These are the activations of a small neural network, seen along a few directions. Each row is one input.
In each table, some parts of the input vary, and every possible input appears once, in random order.
A made-up example of a description, with smaller parts first: ring(5) and (point or ring(9) or (values(3) and line(6))).
Shared parts are said once, and a part with two or three values counts as separate values.

Other details of the inputs shift rows strongly along two fixed directions, in all tables alike. That doesn't count.
These rows show it; all are for the same input, with only those details redrawn:
-4.070 3.219 -1.961 2.370 -3.677 -5.733 2.128 -5.744 3.098 -6.280 -0.626 -4.569 5.384
2.705 3.183 2.048 -0.528 2.632 0.375 -5.967 -0.773 3.171 0.473 2.253 -0.691 -1.529
2.634 3.163 1.961 -0.502 2.639 0.277 -5.930 -0.854 3.210 0.483 2.194 -0.791 -1.476
-1.413 -4.324 -0.128 -0.277 -0.333 2.235 -0.845 2.168 -1.694 0.113 -0.805 2.770 1.698
-1.392 -4.359 -0.074 -0.300 -0.308 2.288 -0.853 2.271 -1.736 0.166 -0.846 2.846 1.692
-1.364 -4.237 -0.112 -0.298 -0.282 2.172 -0.920 2.200 -1.729 0.122 -0.822 2.765 1.676
2.790 3.248 2.049 -0.538 2.737 0.407 -6.109 -0.790 3.207 0.584 2.299 -0.699 -1.595
-1.276 -4.158 -0.060 -0.330 -0.266 2.231 -1.036 2.159 -1.690 0.150 -0.763 2.757 1.608

A family of inputs:
r1: -0.524 -2.709 -0.535 -0.549 -0.169 1.543 2.705 2.422 -2.926 1.918 -0.737 1.952 -0.577
r2: -1.594 -4.043 -0.742 -0.160 0.097 1.817 -0.352 2.451 -1.361 -0.011 0.254 3.204 1.194
r3: -2.928 4.941 -2.125 2.494 -3.991 -6.600 5.619 -5.615 1.901 -4.559 -0.934 -6.115 3.714
r4: -4.084 -1.489 -2.137 1.884 -3.101 -2.646 2.685 -1.539 0.174 -4.069 -0.858 -0.982 4.787
r5: -2.888 5.035 -2.242 2.453 -3.526 -6.446 5.652 -5.657 2.119 -5.307 -0.613 -5.294 2.883
r6: -0.130 -2.933 0.072 -0.695 -0.413 1.994 2.168 2.040 -3.107 2.074 -1.735 1.297 -0.238
r7: 2.338 4.803 0.774 -0.451 1.434 -1.548 -0.816 -2.340 2.211 -0.148 1.020 -2.359 -2.620
r8: 2.455 4.811 0.686 0.348 1.190 -1.857 -0.884 -1.979 2.320 0.305 1.591 -2.362 -2.797
r9: 3.733 4.844 1.948 -0.808 3.053 -0.264 -2.474 -0.422 2.075 2.072 2.272 -1.502 -4.220
r10: -1.308 -4.195 -0.347 0.084 -0.297 1.996 -0.633 2.830 -1.620 0.138 -0.185 2.930 1.623
r11: -1.636 -4.103 -0.893 -0.810 0.077 2.142 -0.619 2.153 -1.481 -0.078 -0.417 3.333 1.072
r12: -5.514 -2.988 -3.731 2.101 -5.307 -3.004 8.871 -1.496 -2.687 -3.321 -3.077 -0.710 4.549
r13: -1.390 -4.303 -0.061 -0.268 -0.278 2.229 -0.870 2.190 -1.641 0.174 -0.807 2.807 1.638
r14: 3.965 4.453 1.417 -1.126 2.655 -0.022 -2.848 -1.259 2.416 2.173 1.742 -1.356 -4.165
r15: -1.602 -4.000 -0.677 -0.189 0.028 1.843 -0.499 2.638 -1.544 0.059 0.163 3.451 1.249
r16: 1.011 3.446 0.333 -0.344 1.652 -1.412 -3.814 -2.295 3.526 -1.370 2.081 -1.235 -0.435
r17: 2.580 4.828 1.341 -0.134 0.824 -1.334 -1.132 -2.431 2.143 1.115 0.867 -3.259 -2.155
r18: 0.088 -3.106 -0.164 0.158 -0.690 1.643 2.274 2.539 -2.766 1.610 -1.286 1.574 -0.800
r19: 2.542 -0.222 1.243 -0.706 1.326 2.094 -0.987 1.182 -0.824 3.020 -0.231 0.576 -2.546
r20: -0.414 -3.008 -0.637 -1.160 -0.466 1.823 2.632 1.899 -2.774 2.101 -1.333 2.067 -0.931
r21: 0.087 -2.908 -0.008 0.046 -0.372 1.848 2.395 2.709 -2.887 1.342 -1.288 1.641 -0.546
r22: -1.372 -4.523 -0.199 -0.315 -0.214 2.162 -0.746 2.119 -1.750 0.110 -0.816 2.628 1.712
r23: 2.126 0.336 1.040 -1.684 1.978 1.734 -0.590 1.440 -0.742 2.426 0.187 0.956 -3.248
r24: 2.478 4.881 1.595 -0.174 1.217 -1.431 -1.031 -2.162 2.053 0.430 0.621 -3.230 -2.160
r25: -5.546 -2.994 -3.049 2.017 -5.372 -3.060 9.106 -0.962 -3.151 -3.655 -3.623 -1.405 5.006
r26: 0.050 -3.203 -0.275 0.141 -0.628 1.806 2.345 2.479 -2.702 2.066 -1.227 1.686 -0.476
r27: -1.600 -4.158 -0.817 -0.858 0.014 1.957 -0.601 2.145 -1.500 -0.103 -0.465 3.453 1.186
r28: 2.641 0.079 1.618 -0.838 1.716 2.123 -1.065 1.442 -0.959 2.395 -0.241 0.537 -2.749
r29: -1.627 4.801 -1.520 1.561 -2.548 -5.055 4.035 -4.613 2.113 -2.752 0.176 -4.507 1.406
r30: 2.022 0.252 0.711 -1.659 1.742 1.680 -0.430 1.250 -0.834 2.704 0.260 0.922 -2.792
r31: 2.469 3.459 1.361 -0.408 3.122 0.171 -5.652 -0.281 3.372 0.565 3.256 -0.109 -2.103
r32: 1.197 3.581 0.777 0.598 1.298 -1.348 -3.925 -1.401 3.395 -1.098 2.209 -1.725 -0.025
r33: 4.297 4.406 2.269 -0.504 2.380 0.100 -3.238 -1.154 2.088 2.052 1.289 -2.043 -4.009
r34: 2.239 -0.085 0.716 -1.222 1.521 1.663 -0.603 1.154 -0.677 2.290 0.059 1.156 -3.313
r35: -1.307 4.608 -1.209 1.830 -2.798 -4.971 3.732 -4.363 1.967 -2.607 -0.226 -5.067 1.782
r36: -1.467 -4.332 -0.256 -0.250 -0.297 2.374 -0.882 2.251 -1.778 0.126 -0.830 2.703 1.641
Changing only one part turns r33 into r8. The same change can be made to r17. Which row results? -> r29
What is each input in this table made of? -> line(4) and (values(3) or ring(6))
List by row number the other rows that have the line(4) part in common with r11. -> r7, r14, r16, r20, r23, r27, r30, r34
Change only the line(4) part in r23. List by row number the other rows that result. -> r9, r24, r25

A family of inputs:
r37: -5.732 -8.703 -2.282 0.955 -4.544 1.004 5.809 2.331 -5.882 -2.664 -4.801 3.184 4.993
r38: -0.209 2.870 -0.531 0.244 0.526 -2.099 -0.818 -1.685 1.765 -2.359 0.955 -1.033 -0.584
r39: 4.774 4.265 2.714 -0.681 4.660 1.663 -6.594 1.065 3.240 2.400 3.781 0.519 -5.254
r40: -1.158 2.899 -1.872 0.053 -0.926 -3.160 0.315 -3.131 2.552 -2.612 0.912 -1.699 1.650
r41: -1.639 2.458 -0.803 0.357 -2.295 -2.887 0.023 -3.523 2.402 -2.989 -0.776 -3.614 2.878
r42: 0.907 -6.769 0.163 -1.517 0.694 5.254 3.008 6.123 -6.059 5.699 -2.509 4.875 -3.220
r43: -3.197 1.812 -1.964 1.548 -1.867 -3.833 2.436 -2.071 1.232 -3.648 0.736 -2.393 2.948
r44: -2.892 2.332 -1.373 0.295 -1.277 -2.644 1.698 -3.437 1.813 -3.254 0.060 -1.605 1.797
r45: 1.022 2.276 1.337 0.748 0.397 -0.794 -2.313 -0.492 2.036 -0.192 0.868 -1.877 0.686
r46: -3.325 1.477 -1.397 2.022 -3.656 -4.297 2.645 -4.330 1.307 -3.901 -0.769 -3.905 5.214
r47: 6.628 4.163 2.568 -1.391 3.765 1.986 -2.530 0.317 1.221 4.462 2.303 -1.080 -6.115
r48: -1.858 1.747 -0.642 0.801 -1.528 -2.282 0.798 -3.844 1.750 -3.202 -1.203 -2.891 2.637
r49: -3.405 -8.683 -2.193 -0.092 -1.146 3.135 3.289 4.415 -5.118 1.547 -1.514 5.854 2.484
r50: 8.219 6.296 4.187 -2.167 5.446 1.904 -5.160 0.935 2.245 5.996 3.029 -0.586 -7.911
r51: 1.866 -8.442 2.087 -1.173 1.751 7.051 -2.608 7.328 -4.503 4.716 -1.071 6.251 -2.203
What is each input in this table made of? -> values(3) or (values(2) and ring(6))
Change only the values(2) part in r41. List by row number the other rows that result. -> r40
A walk changes only the ring(6) part. It starts at r45 and steps to r51. List the rest of the walk in order. -> r37, r48, r41, r46

A family of inputs:
r52: 3.652 1.791 2.130 -0.204 2.707 1.093 -2.145 3.997 -0.519 4.204 2.921 -0.159 -2.664
r53: -2.373 1.872 -2.764 -0.582 -1.248 -3.442 4.653 -1.214 0.377 -0.574 0.678 -1.568 0.624
r54: 3.085 -2.184 4.436 -1.890 2.794 4.669 -4.809 4.353 -2.432 2.915 -1.339 2.058 -2.033
r55: 1.539 -0.083 0.058 1.689 0.268 -0.553 1.210 1.626 -0.290 -0.687 0.067 -0.130 -1.941
r56: -0.837 1.419 -2.373 1.118 -1.875 -3.055 4.219 -1.564 0.367 -3.534 -0.412 -0.943 -0.600
r57: -2.637 -6.414 -1.197 2.093 -3.744 1.085 6.914 1.028 -5.025 -1.423 -5.094 1.376 2.621
r58: 0.739 -1.706 0.302 0.965 0.777 0.849 -2.923 0.258 0.575 -1.912 -0.417 0.170 0.728
r59: 1.935 1.304 2.467 0.049 2.972 1.654 -4.470 3.392 0.739 3.323 3.788 1.650 -1.247
r60: -1.039 -0.344 -1.695 0.612 -0.275 -0.368 -0.872 -0.314 0.979 0.730 2.475 2.036 -0.651
r61: 4.070 -0.646 3.824 -1.041 3.437 4.948 -2.032 4.613 -2.716 3.812 -0.902 1.735 -3.495
r62: -2.851 1.183 -0.056 2.264 -0.855 -2.450 1.899 0.011 0.423 -4.531 0.725 -0.898 2.669
r63: 0.192 4.625 1.202 1.137 0.717 -2.708 -2.770 -2.465 3.203 -4.606 0.870 -3.810 2.741
r64: 1.167 6.367 0.354 -1.217 1.408 -3.057 1.308 -5.165 1.925 -1.731 -0.472 -3.732 -2.066
r65: -3.685 -5.826 -3.219 0.588 -4.752 1.062 7.154 0.022 -4.608 0.990 -3.742 1.932 2.689
r66: 4.512 0.623 2.177 0.410 1.772 2.502 -2.378 0.863 -0.145 5.141 0.752 -0.624 -3.328
r67: 0.824 4.309 0.478 -0.074 -1.175 -2.599 -1.587 -5.465 3.438 -3.148 -1.124 -3.283 -0.215
r68: -1.335 5.401 -0.650 -0.559 1.360 -3.879 -0.080 -3.756 3.959 -4.119 2.451 -1.437 -0.522
r69: -4.141 -5.564 -1.273 1.404 -4.106 1.210 7.244 2.565 -5.762 0.884 -3.803 0.161 4.673
r70: -2.877 0.523 -1.045 -1.810 -2.041 -2.225 1.680 -3.697 0.295 -0.484 -1.383 -2.083 2.401
r71: 2.505 -3.910 1.064 -0.230 2.089 4.232 -5.391 3.517 -0.379 3.895 1.416 2.671 -0.715
r72: 0.990 1.159 1.079 0.824 0.935 -0.497 1.448 2.850 -1.257 -0.899 0.509 -0.580 -0.957
r73: -4.178 -6.803 -1.884 2.725 -2.747 0.481 4.491 2.406 -3.135 -3.160 -1.741 3.568 3.005
r74: -2.052 0.168 -1.309 -1.279 0.956 -0.251 0.201 0.069 0.960 0.856 2.695 1.781 -0.119
r75: -0.615 -1.107 -0.414 2.339 -0.282 -0.095 -1.064 0.876 1.130 0.862 2.215 0.738 0.281
r76: 0.160 5.512 -0.644 -0.997 -0.066 -2.888 2.077 -4.876 2.206 0.456 0.516 -4.170 -0.243
r77: -5.819 -6.830 -3.370 -1.669 -1.907 1.000 4.629 1.193 -3.670 -3.664 -3.470 3.811 4.852
r78: 1.634 0.316 -0.024 -0.172 -0.058 1.132 1.407 -1.301 -0.682 0.119 -1.687 0.251 -2.335
r79: -0.048 4.210 -1.685 0.395 -0.922 -3.129 -2.804 -4.624 4.331 -1.765 1.758 -2.348 1.820
r80: 0.939 -1.304 1.757 0.644 -0.612 0.778 -1.893 -0.482 -0.090 -0.771 -2.302 -0.823 -0.265
r81: 2.592 0.606 2.394 -0.857 2.961 2.561 -6.075 2.643 0.627 3.085 2.409 0.787 0.303
r82: -2.012 1.829 -2.182 -0.713 -0.428 -3.488 4.848 -1.348 -0.088 -3.267 -0.348 -1.154 -0.393
r83: 2.279 -2.885 1.332 -2.410 0.669 4.421 -4.003 2.020 -0.825 5.139 -0.528 3.030 -2.471
r84: 2.309 0.585 2.488 -4.042 3.179 2.620 -4.028 0.175 0.322 1.695 -0.407 1.113 -3.492
r85: -1.255 4.560 -1.472 -1.316 0.736 -3.212 -2.092 -4.503 4.143 -1.684 1.889 -3.013 1.837
r86: -0.146 -0.027 2.114 -0.312 -0.852 0.727 -1.794 0.642 -0.689 1.818 -0.882 -1.677 1.861
r87: 0.281 3.974 -1.087 0.433 -0.123 -2.807 -2.596 -4.912 4.216 -4.676 0.823 -2.366 0.862
r88: -3.722 -7.466 -0.962 1.232 -5.068 1.048 3.890 1.152 -3.758 0.560 -4.384 1.233 4.719
r89: 2.996 -1.799 -0.373 -1.232 1.633 3.281 -1.030 4.275 -1.083 5.099 1.771 3.458 -4.438
r90: 3.725 -2.411 1.102 0.227 1.824 3.117 -1.529 5.108 -1.309 5.374 1.620 2.389 -3.602
r91: -0.501 4.971 -1.080 1.459 -0.058 -3.764 -0.908 -3.969 4.250 -4.323 2.085 -1.152 -0.895
What is each input in this table made of? -> values(2) and line(4) and ring(5)
Changing only the line(4) part turns r78 into r64. The same change can be made to r87. Which row results? -> r77
Change only the line(4) part in r83. List by row number the other rows that result. -> r70, r86, r88
Change only the values(2) part in r70. List by row number the other rows that result. -> r84
A walk changes only the ring(5) part. It starts at r57 and steps to r55. List the rest of the walk in order. -> r73, r58, r80
Change only the values(2) part in r54. List by row number the other rows that result. -> r86

A family of inputs:
r92: -4.936 -8.475 -1.527 0.261 -4.377 1.012 5.025 1.963 -4.591 -3.675 -6.496 3.610 4.846
r93: 4.638 4.482 2.209 -1.109 6.193 1.637 -5.518 0.831 2.277 1.715 3.704 1.153 -4.828
r94: 2.096 -8.874 1.541 -1.959 1.256 9.101 -4.932 6.077 -4.683 7.196 -0.210 7.165 -1.386
r95: 0.798 0.049 -0.072 1.627 1.062 -0.429 -0.765 2.411 0.416 -0.276 2.608 0.966 -0.871
r96: 0.815 0.007 2.182 0.013 0.846 1.483 -1.092 0.384 -0.235 -0.764 -0.418 -0.967 -0.060
r97: 0.322 -0.569 -0.025 -1.506 1.331 0.492 -1.801 0.890 1.308 -1.856 0.165 2.421 -2.377
r98: 4.020 3.853 0.783 -3.511 5.641 1.769 -7.278 0.080 2.437 2.725 3.692 1.348 -4.497
r99: 0.829 4.501 -0.256 1.466 -2.553 -4.792 5.942 -5.149 -0.115 -0.139 -2.435 -6.700 -1.029
r100: -0.486 -0.403 -1.553 0.046 0.792 0.083 -1.638 -0.458 2.925 1.357 1.985 1.410 0.029
r101: 0.619 6.201 -1.767 -0.049 -2.239 -4.260 7.319 -3.262 0.988 -0.493 -0.254 -3.924 -1.824
r102: 0.049 3.258 0.478 3.913 -2.770 -4.437 0.637 -2.729 1.857 -3.773 0.145 -4.617 3.438
r103: -0.894 0.570 0.367 -0.297 0.793 -0.413 -0.884 1.052 0.579 1.065 2.811 0.503 -0.768
r104: -6.146 -7.438 -1.468 1.462 -4.748 1.998 4.824 2.957 -5.883 0.051 -3.930 2.444 5.802
r105: -1.725 2.836 -0.892 -0.358 -1.226 -3.243 0.160 -5.047 2.720 -3.133 -1.368 -4.812 3.525
What is each input in this table made of? -> values(2) and (point or ring(6))
Changing only the values(2) part turns r99 into r101. The same change can be made to r105. Which row results? -> r98
Change only the values(2) part in r100. List by row number the other rows that result. -> r94
